A small network was shown many inputs. Here are its activations along a few directions, one row for each input.
Each table varies a few parts of the input and shows all the possible inputs, shuffled.
A made-up example of a description, with smaller parts first: ring(8) and (point or line(9) or (values(2) and line(6))).
Shared parts are said once, and a part with two or three values counts as separate values.

Other details of the inputs shift rows strongly along two fixed directions, in all tables alike. That doesn't count.

Table:
r1: 26	-17	-15	13	-12	3	6	17	25	-20	17
r2: 36	-20	-12	16	-16	-8	9	27	31	-17	14
r3: 24	-6	-16	15	-7	-7	3	17	13	-4	13
r4: -10	12	8	-11	5	3	-2	-13	-2	11	-2
r5: 11	-3	-13	3	-5	-2	1	11	4	-10	0
r6: -2	-7	10	-3	2	1	-2	-9	5	-3	0
r7: 0	-1	40	9	9	-13	5	-17	-18	-5	-8
r8: -15	-1	6	-11	6	5	-5	-6	-5	2	-9
r9: 5	1	5	0	0	2	3	-1	0	3	8
r10: 25	-6	-13	13	-17	4	13	28	14	-6	5
r11: -18	12	0	-3	7	-2	-6	-7	-17	14	-9
r12: -8	0	31	10	6	-1	-2	-15	-25	-6	-15
r13: -37	14	8	-25	13	1	-13	-18	-11	12	-15
r14: -14	5	-32	-15	-1	10	-7	9	4	16	3
r15: -13	8	-41	-26	2	9	-13	1	16	19	14
r16: -17	15	-2	-7	4	3	-1	-8	-11	13	-10
r17: 12	-6	19	19	-6	0	13	11	-11	-4	-3
r18: -19	2	2	-8	6	9	-5	-8	-5	-1	-6
r19: 4	-2	-12	-4	-1	-2	3	12	5	-6	1
r20: -18	12	-46	-35	2	5	-16	-9	18	8	14
r21: 12	-10	36	21	0	-8	3	-13	-15	-14	-5
r22: 17	-2	39	26	2	-12	12	-8	-13	-3	-8
Description of these inputs: values(2) and (ring(5) or ring(6)).
Q: Changing only the values(2) part turns r16 into r22. The same change can be made to r5. Which row results?
A: r20
Q: Which other rows does r6 become when the values(2) part takes its other values? List them by row number.
A: r8
Q: Which other rows does r9 become when the ring(5) part takes its other values? List them by row number.
A: r3, r4, r15, r22
Q: Which other rows does r10 become when the ring(5) part takes its other values? List them by row number.
A: r11, r14, r16, r17

Table:
r23: -7	4	-26	-10	2	1	-5	10	1	7	-2
r24: -5	5	21	7	5	-6	0	-6	-22	1	-17
r25: 25	-8	-4	19	-11	-6	12	27	10	-10	3
r26: -9	5	-18	-16	-1	7	1	6	9	11	4
r27: -10	6	19	13	5	-1	2	-7	-24	3	-12
r28: -11	5	-33	-19	0	2	-13	-2	15	8	10
r29: 25	-12	-5	15	-12	0	14	26	15	-7	7
r30: -6	-1	-21	-11	-3	9	-5	10	14	10	5
r31: -7	4	23	7	3	5	2	-11	-19	2	-12
r32: 31	-18	-6	23	-14	1	10	31	19	-9	8
r33: -5	3	29	2	3	-2	8	-8	-14	6	-10
r34: 24	-11	-12	8	-8	-1	7	17	14	-9	15
r35: 35	-12	1	25	-15	-9	17	30	11	-14	4
r36: -42	8	-32	-45	12	13	-20	-17	10	5	1
r37: -12	5	-33	-21	0	2	-12	-4	13	9	10
r38: -5	5	28	2	2	0	6	-10	-13	4	-11
r39: 33	-15	-16	19	-9	-7	7	20	24	-12	15
r40: -13	5	-30	-16	0	14	-5	4	5	11	4
r41: -4	1	26	3	2	-5	-4	-17	-16	-3	-6
r42: -8	4	19	8	8	-7	-1	-4	-22	4	-16
r43: -6	7	-16	-9	-1	0	0	9	5	6	0
r44: -18	11	-30	-13	1	9	-6	1	-2	11	2
r45: -17	12	-33	-29	7	7	-10	-8	15	13	13
r46: -7	10	25	4	3	-6	3	-8	-16	2	-14
r47: -12	4	-30	-22	0	6	-12	-1	10	8	12
r48: 5	-4	-14	-3	-6	7	0	13	14	4	5
r49: -4	0	25	5	4	-9	-2	-17	-13	1	-6
r50: -8	2	24	7	4	3	4	-10	-20	4	-12
r51: -46	10	-34	-47	14	14	-22	-18	12	6	1
r52: 25	-11	-13	9	-7	-1	6	18	15	-10	15
r53: -1	6	27	4	7	-5	1	-20	-10	-1	-4
r54: 30	-16	-10	24	-14	4	13	29	11	-12	7
r55: -3	2	25	5	9	-9	0	-20	-10	3	-6
r56: -2	4	25	6	7	-8	-1	-21	-9	0	-7
r57: 33	-13	-5	32	-16	-3	16	28	4	-16	5
r58: -7	8	20	12	2	0	2	-10	-22	-1	-12
r59: -16	12	-34	-27	6	7	-11	-6	17	12	13
r60: 10	-2	-20	-3	-8	-2	-5	3	16	-4	9
r61: -7	4	20	5	7	-7	1	-6	-23	4	-16
r62: -10	-6	28	-1	6	0	-3	-18	-9	-17	-12
r63: 38	-17	-1	20	-12	-5	14	22	14	-17	15
r64: -11	-8	28	-1	7	-2	-1	-16	-10	-14	-11
r65: -10	6	-34	-21	4	3	-10	-5	18	11	12
r66: -7	2	28	5	3	2	-1	-10	-11	5	-12
r67: -6	0	25	2	4	-6	-3	-15	-17	0	-4
r68: -2	4	27	1	6	-3	0	-17	-14	-2	-4
r69: 28	-16	-11	16	-13	-4	4	22	14	-14	14
r70: -1	3	28	4	8	-6	3	-17	-11	1	-3
Q: Changing only one part turns r28 into r37. The same change can be made to r29. Which row results?
A: r26
Q: Changing only one part turns r52 into r68. The same change can be made to r32. Which row results?
A: r66
Q: What do these inputs look like to the network?
A: line(4) and (point or ring(5) or ring(6))
Q: Which other rows does r55 become when the ring(5) part takes its other values? List them by row number.
A: r49, r63, r67, r70
Q: Start at r31 and move only the line(4) part, one step at a time. The first step leads to r50. Which rows follow, in order?
A: r40, r54
Q: Which other rows does r57 become when the ring(6) part takes its other values? List them by row number.
A: r33, r35, r48, r50, r61
